A small network was shown many inputs. Here are its activations along a few directions, one row for each input.
In each table, some parts of the input vary, and every possible input appears once, in random order.
A made-up example of a description, with smaller parts first: one of 2 separate values, together with either a single point or one of 9 places around a ring or (one of 5 places around a ring, together with one of 6 places along a line).
Shared parts are said once, and a part with two or three values counts as separate values.
In the rows, zero is written as 128.

Other details of the inputs shift rows strongly along three fixed directions, in all tables alike. That doesn't count.

Table:
x1: [ 82 118  96  92 102 131 104 120 126  76 159]
x2: [115 149 107 145  88 105 112 159 133 171 144]
x3: [105 131 159 152 186 107 115 126 152 109 156]
x4: [129 142 154 153 164 136 119 140 128 157 113]
x5: [125 134 109 175  97 126 130 134 130 158 132]
x6: [157 119  95 118  71 145 143 107 124 135 121]
x7: [ 70 150 109 139 112 149 107 148 118 161 139]
x8: [119 154 135 162 107 133 146 156 133 147 117]
x9: [ 97 103 110  85 146 151 111 119 100 101 115]
x10: [118 104 140 101 156 137 144 115 114  82 106]
x11: [116 151 125 165  95 137 146 166 128 147 127]
x12: [ 34 129 148 139 157 139 118 123 126 114 148]
x13: [183 110 121 126 121 134 147  98 115 117 119]
x14: [151 150 132 157 134 141 134 158 121 168 122]
x15: [124 161 113 148  95 113 131 153 158 147 139]
x16: [151 144 160 151 157 109 138 135 171 139 131]
x17: [146 121 140  99 142 117 123 108 141  84 126]
x18: [151 138 161 144 159  95 123 134 146 162 129]
x19: [125 122 129 174 151 111 135 122 137 152 113]
x20: [158 124  82  93  75 110 132 147 117 139 119]
x21: [174 117 142 107 160 106 141 120 149  92 105]
x22: [185 120 135 106 133 109 130 125 119 126 133]
x23: [121 105 125 113 135 136 125  79 119 107 127]
x24: [173 117 119  97 104 115 123 129 116 123 129]
x25: [173 129 131  99 123 157 138 125 119 136 104]
x26: [189 109 156  90 153 112 132 106 135 123 121]
x27: [111 138  89 104  48 161 149 144 117 124 129]
x28: [ 47 121 138 136 169 148  90 130 112 125 149]
x29: [ 78  97 105 105 119 141 105  80 106  91 141]
x30: [132 133 177 164 180 129 149 136 132 126 125]
Each input here is: one of 5 separate values, together with either a single point or one of 5 places along a line.
- Changing only the choice among 5 separate values turns x15 into x23. The same change can be made to x16. Which row results? => x6
- Which other rows does x5 become when the choice among 5 separate values takes its other values? List them by row number. => x1, x11, x24, x28
- List by row number the other rows that have the choice among 5 separate values in common with x24. => x2, x18, x20, x22, x26

Table:
x31: [ 73 177  89 166  67  99 119 176 151 166 135]
x32: [ 69  99  80  59  90 140  95 112 115 103 179]
x33: [181 135 123 163 103 119 130 167 132 177 108]
x34: [146 105  61  93  26 164 125  91 106 108 132]
x35: [192  85 160  63 187  95 136  74 104  69 113]
x36: [117 145  72 102  73 175 131 131  90 130 134]
x37: [158  77 182  98 205 122 111  87 119  92 101]
x38: [178 104 174 102 157 134 116  95 127 120 112]
x39: [177 150 101 149  48 114 135 164 114 179  98]
x40: [ 42 117 114 194 148  90 112 126 154 158 168]
x41: [179 107 172  97 163 132 116  81 107 102 118]
x42: [161 148  67 175  53 150 170 146 126 178  92]
x43: [190 133 146 133 155 107 137 146 170 128  94]
x44: [207 137 187 159 184 110 172 143 132 118  92]
x45: [ 52 140 125 198 149 112  85 157 115 161 158]
x46: [129 128 126  80 144 134 110  91 121  65 147]
x47: [195 130 170 127 182  98 141 126 167 118  83]
x48: [223 130 111  83  91 123 149 115 112 120 131]
x49: [ 82 118 108 122 160 146 122 122  92 114 131]
x50: [198 134 145 133 146 107 142 138 146 157 138]
x51: [ 27 103 101  97 142 153 104 117 100 112 131]
x52: [189 122 189 131 187  94 140 116 159 154 120]
x53: [162 152 113 184  99 152 168 130 145 185 106]
x54: [102 105 183 122 189 144 129 123 141  96 142]
x55: [105 139 192 168 222 135 128 114 130 153 124]
x56: [134 141 182 175 215 118 144 126 120 156  98]
x57: [231 159 165 155 156 113 153 146 172 148 110]
x58: [126 139 127  90 106 128 119 113 144 107 127]
x59: [ 70 163  89 149  69 108 114 153 128 179 179]
x60: [190 144 104 103  52 112 153 142 130 167 129]
x61: [ 45  89 114  83 180 108  88  92 104  72 175]
x62: [ 48 174 143 177 148 107  99 140 155 150 168]
x63: [228 136 147 160  93 140 193 128 150 133  96]
x64: [ 78 161 121 184 147 102 105 172 158 146 150]
x65: [124 102 141  80 134 138 141 116 114  74 109]
x66: [131  93  82  87  60 155 159 105 108  61 116]
x67: [109 131 179 195 205 109 126  98 187 129 137]
x68: [124  93 121  86 164 157 127 113 110 101 106]
x69: [143 130 117 121 109 142 106 118 101 125 143]
x70: [101 135 163 164 186 124 131 133 129 164  99]
x71: [ 83 178 109 184  71 139 142 187 129 168 160]
x72: [ 46  79 114  80 181 112  87  99 112  74 175]
x73: [129 161  78 124  42 137 126 170 155 152 145]
x74: [149 104 141  94 151 138 146 125 111  67 116]
x75: [ 56 135 147 183 152 131  84 149 141 175 164]
x76: [170 137  99  74  21 158 167 140 107 111 109]
x77: [117 162  83 120  45 160 145 148 108 178 115]
x78: [ 82 139 162 154 184 145 117 127 144 165 125]
x79: [171 138  91  90  43 140 167 147  95 100  99]
x80: [ 81 134 131 186 141 103 119 112 160 165 168]
x81: [133 131 124 175 127 119 110 163 121 163 131]
x82: [ 58  95 113  90 138 105  98 113 119 109 154]
x83: [ 94  88  87 118  98 139 109  88 107  92 132]
x84: [169 154 127 160 115 155 150 166 147 193 106]
x85: [113 111 152 147 189  93 110 141 158 150 138]
x86: [ 81 110  76  87 116 167 116 125  91  99 129]
x87: [194 138 141 173 149  99 158 115 174 126  93]
x88: [127 141 130 173 120 110 113 151 115 166 122]
x89: [ 88 129 106  82 101 139 104 116 144 100 145]
x90: [147 131 145 154 130 123 155 169 137 137 112]
x91: [112 103 138  71 122 135 141 108 101  64 109]
x92: [129 112 105  72 136 127 113 102 113  53 129]
x93: [ 70  97 179 101 180 144 117 103 130  78 144]
x94: [137 108 109  91 107 154  99 109 100 102 146]
x95: [ 77 165 133 172 148  95 106 147 153 141 138]
x96: [169 145 143 149 160 154 145 138 126 158 116]
x97: [177 148 159 151 128 140 158 156 142 136 123]
x98: [ 93 130 133  99 109 150 129 118 110  89 143]
x99: [ 52 143  75 137  63  96 112 161 123 172 158]
x100: [241 106 146  62  95 142 139  85 101 102  89]
- Changing only one part turns x73 into x43. The same change can be made to x84. Which row results? => x68
- What is each input in this table made of? => one of 2 separate values, together with one of 5 places around a ring, together with either a single point or one of 6 places around a ring
- Which other rows does x50 become when the choice among 2 separate values takes its other values? List them by row number. => x72
- Which other rows does x64 become when the place on the ring of 5 takes its other values? List them by row number. => x72, x74, x81, x86
- Which other rows does x90 become when the choice among 2 separate values takes its other values? List them by row number. => x54
- List by row number the other rows that have the choice among 2 separate values and the place on the ring of 5 in common with x59. => x32, x48, x50, x52, x60, x80
- A walk changes only the place on the ring of 6. It starts at x72 and steps to x61. List the rest of the walk in order. => x35, x99, x82, x85
